These are the activations of a small network on made-up records, seen along a few directions, one row for each record.
Here are examples, each followed by its value of one field, MEF.
Other fields move the rows too, some of them a lot.
(in the rows, 500 means zero)
Strong random noise was added to every row along 7 fixed directions; ignore it. To show where, here is one row again and again, with new noise each time:
[592 500 483 523 622 418 496 615 604 569 547 625 473 487 414 517 593 259
 600 449 363]
[487 520 446 573 405 400 648 360 474 544 426 306 554 398 232 522 388 772
 488 575 267]
[527 517 392 600 680 299 540 500 483 530 551 445 460 424 363 470 488 383
 568 508 365]
[619 497 533 395 514 332 653 503 680 452 630 456 557 430 378 720 438 422
 434 627 286]
[496 687 431 582 481 418 447 404 428 487 487 458 477 537 425 448 484 525
 470 629 426]
[644 590 656 474 301 603 461 587 432 663 507 579 465 521 398 546 604 434
 464 536 430]
[445 520 488 374 323 482 580 265 710 258 694 401 546 472 368 653 300 834
 554 737 209]
[391 529 407 654 467 583 353 360 338 507 558 490 348 463 346 283 494 703
 802 516 356]
[550 684 467 510 472 349 534 369 460 451 515 398 511 484 411 585 445 528
 399 742 375]

[568 526 486 519 555 533 502 413 456 605 245 623 519 403 424 558 687 468
 666 640 337]
tamud
[551 462 484 489 501 489 659 453 587 560 131 506 645 436 413 625 566 608
 500 540 363]
nokon
[516 809 499 540 405 545 360 338 223 489 387 533 444 585 594 459 596 485
 398 846 599]
rak
[375 706 238 736 775 208 403 413 256 474 503 302 458 555 546 233 407 405
 351 492 692]
geguf
[388 435 555 370 348 753 352 560 709 327 593 689 526 682 696 437 490 585
 557 376 630]
keved
[705 438 673 343 513 508 568 530 561 536 525 601 483 389 508 769 600 314
 574 692 349]
ner
[576 586 500 439 654 369 486 364 305 381 516 453 417 362 596 659 553 393
 531 884 499]
pilu
[556 742 515 624 338 384 543 561 271 689 365 289 562 574 413 418 441 528
  96 507 623]
tagi
[474 483 514 572 471 508 496 496 366 576 542 432 433 444 451 462 481 535
 497 439 539]
pimiv
[365 282 239 617 839 209 732 422 590 404 431 274 570 306 372 459 342 626
 618 393 380]
keved
[454 497 411 620 619 381 535 504 461 552 492 388 516 501 456 390 424 479
 454 384 545]
gol
[486 513 542 511 301 581 586 476 441 584 263 421 632 512 445 489 497 739
 310 477 543]
vebe
[547 478 511 460 610 322 587 543 440 438 651 340 486 451 564 570 394 399
 337 535 608]
nokon
[571 343 504 466 526 422 754 626 836 600 314 508 720 493 370 633 482 485
 409 296 331]
ner
[558 251 525 507 709 335 624 573 238 563 620 285 409 241 443 555 452 411
 523 481 569]
pilu
[444 621 365 669 740 423 314 630 478 522 518 611 439 674 647 244 557 194
 492 298 694]
ner
[463 656 351 538 577 431 496 438 744 428 217 647 622 620 535 521 550 484
 511 528 384]
zitol
[336 523 392 460 443 536 504 347 634 293 371 472 624 583 570 486 405 777
 462 569 505]
pilu
[493 376 563 402 474 451 544 581 529 401 810 393 450 473 551 562 335 510
 423 416 578]
nokon
[584 605 477 531 500 352 636 484 468 635 205 385 649 492 405 574 504 515
 234 558 487]
gim
[434 439 467 591 590 550 361 532 237 540 517 495 384 472 559 317 558 474
 593 424 673]
vebe
[358 565 254 660 649 294 559 440 567 451 465 392 591 596 432 297 359 536
 400 384 511]
geguf
[465 382 569 513 345 578 574 616 542 615 573 438 522 511 414 476 435 602
 404 242 545]
pimiv
[645 357 654 339 417 467 667 541 537 545 596 400 526 351 394 729 447 559
 443 607 368]
tagi
[485 294 611 445 361 742 484 729 667 635 514 689 545 561 458 421 598 508
 591 157 517]
rak
[634 643 554 486 565 377 449 516 297 561 554 459 448 480 557 560 560 251
 348 681 605]
geguf
[488 543 504 459 431 524 525 437 553 429 478 455 544 538 527 528 426 611
 449 565 479]
zitol
[479 702 450 552 510 339 481 282 279 425 554 305 426 450 507 555 400 560
 380 782 520]
nisi
[540 456 628 462 267 672 548 410 345 631 313 473 524 400 380 569 587 751
 540 620 408]
rak
[627 428 604 499 560 442 552 613 324 638 565 424 416 395 471 538 525 353
 482 474 545]
zitol
[572 346 607 448 482 536 499 622 388 590 628 442 438 423 476 503 474 472
 485 420 563]
tagi
[379 464 473 567 386 468 580 366 312 442 734 199 442 459 418 400 256 755
 396 519 571]
pimiv
[430 513 477 457 550 567 352 396 594 320 744 603 390 549 580 472 470 507
 735 589 444]
gol
[668 375 693 320 367 509 721 617 727 591 506 511 638 457 423 782 510 426
 343 467 393]
nisi
[654 376 674 381 374 537 632 445 430 583 654 454 426 242 286 742 532 560
 661 698 211]
tamud
[453 532 497 505 419 544 482 471 392 448 596 450 476 546 537 422 439 584
 411 550 600]
vebe
[562 532 501 463 644 396 415 459 367 423 745 457 361 431 542 531 475 354
 549 668 520]
gim
[455 472 392 584 659 354 558 400 330 447 443 324 471 373 491 467 442 554
 518 595 534]
keved
[437 578 381 584 499 420 564 430 578 511 428 454 576 498 374 453 462 587
 483 487 362]
tamud
[570 560 624 412 339 474 519 620 486 529 649 389 564 616 546 519 380 457
 112 430 695]
gim
[527 443 577 553 303 529 643 523 505 656 528 372 530 444 248 509 417 674
 480 376 354]
gol
[592 526 678 356 263 706 494 463 584 522 518 612 505 517 482 670 577 565
 545 625 393]
nisi

Here are new rows. What is MEF for each?
[564 388 622 502 402 484 621 631 286 716 452 325 542 413 409 510 483 524
 265 368 643]
rak
[439 709 489 627 379 680 290 342 262 562 353 567 391 579 512 332 621 615
 627 615 542]
nisi
[515 474 421 457 635 336 667 463 678 463 359 493 640 437 452 641 518 478
 452 572 365]
rak
[635 764 621 423 397 555 380 504 295 527 291 588 519 598 708 618 677 328
 246 788 715]
pilu
[564 464 584 512 391 515 599 505 428 620 422 386 543 457 406 543 464 600
 402 477 466]
ner
[499 446 544 479 376 479 640 352 457 480 529 285 527 391 356 594 343 792
 475 604 362]
ner
[594 532 505 544 542 404 575 534 403 644 305 435 543 439 423 524 548 459
 394 558 480]
tagi
[611 413 596 416 612 466 480 521 461 468 741 528 365 388 531 623 518 318
 654 619 434]
ner
[559 204 592 334 469 595 671 582 763 474 484 593 595 374 412 703 537 565
 662 445 306]
pilu
[453 306 568 523 343 551 641 606 398 619 446 283 577 455 410 431 374 731
 323 240 646]
keved
[602 524 499 609 549 398 564 542 291 748 327 436 494 365 361 520 601 410
 440 489 473]
tamud
[427 427 514 430 357 670 516 423 664 407 444 562 544 528 484 512 475 771
 646 490 384]
nokon
[444 693 353 661 540 398 456 453 536 485 418 490 527 621 467 371 475 473
 456 474 466]
ner
[474 296 445 501 671 490 485 463 518 475 676 531 388 340 397 468 506 503
 854 462 324]
geguf
